Each row below is a small network's average activation on inputs in which a field has the value named, seen along a few directions.
Values that are neighbours, or in one group, have similar rows; names and order tell nothing.
Random noise pushes rows far along 2 fixed directions. That doesn't count. These rows show it; they differ only by the noise:
108  -369  -43  -257  -295  -58  140  156  32  121  140  126
-84  -539  -145  -507  -517  -109  133  169  -84  186  136  224
-267  -68  -713  -234  -380  -433  693  -107  36  -412  -81  -416
65  -395  -74  -303  -338  -75  149  154  11  124  135  134


Values of VIZ:
sado: 243  -166  452  373  325  220  -250  1  443  299  341  132
getok: -561  -161  -240  -703  -486  22  -92  251  160  360  -120  102
mefu: 155  -269  -12  -44  155  52  -14  257  -300  -13  -52  281
nezi: 153  216  -380  143  335  57  -120  -77  -186  -338  3  99
zaniv: -381  -189  48  -113  -635  -15  -158  -63  181  -46  162  -42
mok: -396  243  -222  48  -146  -223  -12  -505  131  -439  -99  -341
rit: 345  82  287  310  581  231  -493  -282  182  203  256  222
negen: 117  303  307  323  27  -64  171  214  45  202  -15  -258
sude: 305  536  117  635  517  -179  134  -626  -17  -607  -141  -576
zopo: -408  -432  230  -440  -400  405  -377  -70  -397  153  -170  508
tepa: -182  227  -551  2  176  -35  344  18  417  -91  120  -366
rom: 13  281  -407  519  394  -128  219  -487  -71  -424  -162  -424
bov: 302  -67  -6  670  248  -8  107  23  -173  -8  -62  -14
kifu: 5  51  238  -373  111  299  -658  227  -22  294  -60  421
funa: -28  -31  -237  -384  42  -218  245  313  -123  57  279  86
pev: -46  -506  238  -173  -499  -172  -193  -37  -518  270  18  304
vuri: -502  75  101  -309  -306  -70  49  -55  176  132  100  -119
niv: 256  489  468  454  313  215  -543  -87  262  84  8  119
zemi: -171  100  23  -23  101  35  331  129  -256  -245  -366  50
fupo: 448  -239  163  -60  -81  -11  24  189  68  238  272  65
zamo: -147  306  -199  -17  96  49  377  352  39  -80  -186  -336
reb: -180  -167  -415  -570  82  -81  -251  -5  132  29  -99  242
gev: 87  349  -30  65  182  343  -181  -19  -187  -223  -192  190
gitu: -174  -60  126  -101  -325  1  191  -55  -385  -72  -334  -23
meno: 208  159  199  454  111  -414  363  -110  113  75  21  -479
Each value of VIZ is a pair of two hidden parts, and every pair occurs once (5 first parts, 5 second parts).
bov and sado share the first part; bov and gitu share the second. Which value has the first part of gitu and the second part of sado?
Answer: vuri
funa and tepa share the first part; funa and zamo share the second. Which value has the first part of zamo and the second part of tepa?
Answer: getok
rit and rom share the first part; rit and niv share the second. Which value has the first part of niv and the second part of rom?
Answer: zopo
sude and pev share the first part; sude and nezi share the second. Which value has the first part of nezi and the second part of pev?
Answer: mefu

Values of GOZ:
funib: 641  21  697  860  245  183  -145  -112  543  254  359  -142
kuz: 144  -18  -445  -68  1  -294  523  83  59  -87  40  -7
dab: 132  -131  780  43  11  5  -775  -183  -26  263  -45  492
sug: 274  226  194  24  513  250  313  381  433  -45  -85  -303
nup: -681  640  -455  54  -332  -75  473  -193  17  -455  -413  -456
tuveb: 213  -79  -91  388  255  -100  283  117  -266  -278  -184  -291
mavom: -139  337  -633  -428  119  -237  418  88  274  -273  95  -261
rerab: 38  -413  -452  -463  -312  -141  93  27  -597  -23  151  332
gesan: 343  -107  -23  205  -31  -13  257  344  71  249  25  33
bisuv: 254  -261  683  298  -172  115  -315  -329  -206  195  296  199
fim: -369  39  236  -395  -203  76  -466  -270  171  41  60  68
dut: 755  283  80  557  568  -9  175  -190  508  -22  204  -438
fav: -319  -140  -640  -347  34  -87  62  -78  -444  -320  -116  174
per: -76  -379  358  -55  -496  -23  147  60  -444  235  -104  339
kuvo: -328  310  -82  -285  -370  -162  379  81  137  -54  108  -505
kal: -348  -471  26  -483  -127  -6  -486  -262  -472  253  63  607
tol: -165  -183  626  -12  -140  358  -286  132  -399  -39  -123  263
kolib: 173  280  -71  -31  474  211  -264  258  156  -48  -41  292
pureb: -214  -271  -666  -339  -589  -346  344  -507  -295  -321  -120  49
ferif: -510  -360  63  -197  -395  -43  -353  83  215  483  224  -7
gafi: 195  318  -37  522  350  120  101  156  -143  -376  -285  -76
fabe: -64  190  -77  -243  77  290  -221  314  -178  211  -250  -4
mape: -331  -811  -56  -721  -315  144  -526  121  145  669  229  489
ruka: -73  -193  257  155  -195  -226  217  316  -27  279  106  -142
sinuf: 390  219  363  153  460  384  -755  -21  403  166  111  367
The values of GOZ form a network in which each value has 4 neighbours.
Name the neighbours of kal, in listed order.
Answer: dab, fav, pureb, sinuf
Name the neighbours of funib, in listed order.
Answer: bisuv, dut, ferif, ruka
Name the neighbours of fabe, in listed order.
Answer: sug, nup, kolib, gafi
What is the length, in steps, of the shortest route from per to mape?
Answer: 4
Each value of GOZ is a pair of two hidden parts, and every pair occurs once (5 first parts, 5 second parts).
mavom and kolib share the first part; mavom and kuvo share the second. Which value has the first part of kuvo and the second part of kolib?
Answer: nup
kuz and fav share the first part; kuz and dut share the second. Which value has the first part of dut and the second part of fav?
Answer: kal
mape and sinuf share the first part; mape and ferif share the second. Which value has the first part of ferif and the second part of sinuf?
Answer: fim
funib and dab share the first part; funib and gesan share the second. Which value has the first part of gesan and the second part of dab?
Answer: gafi
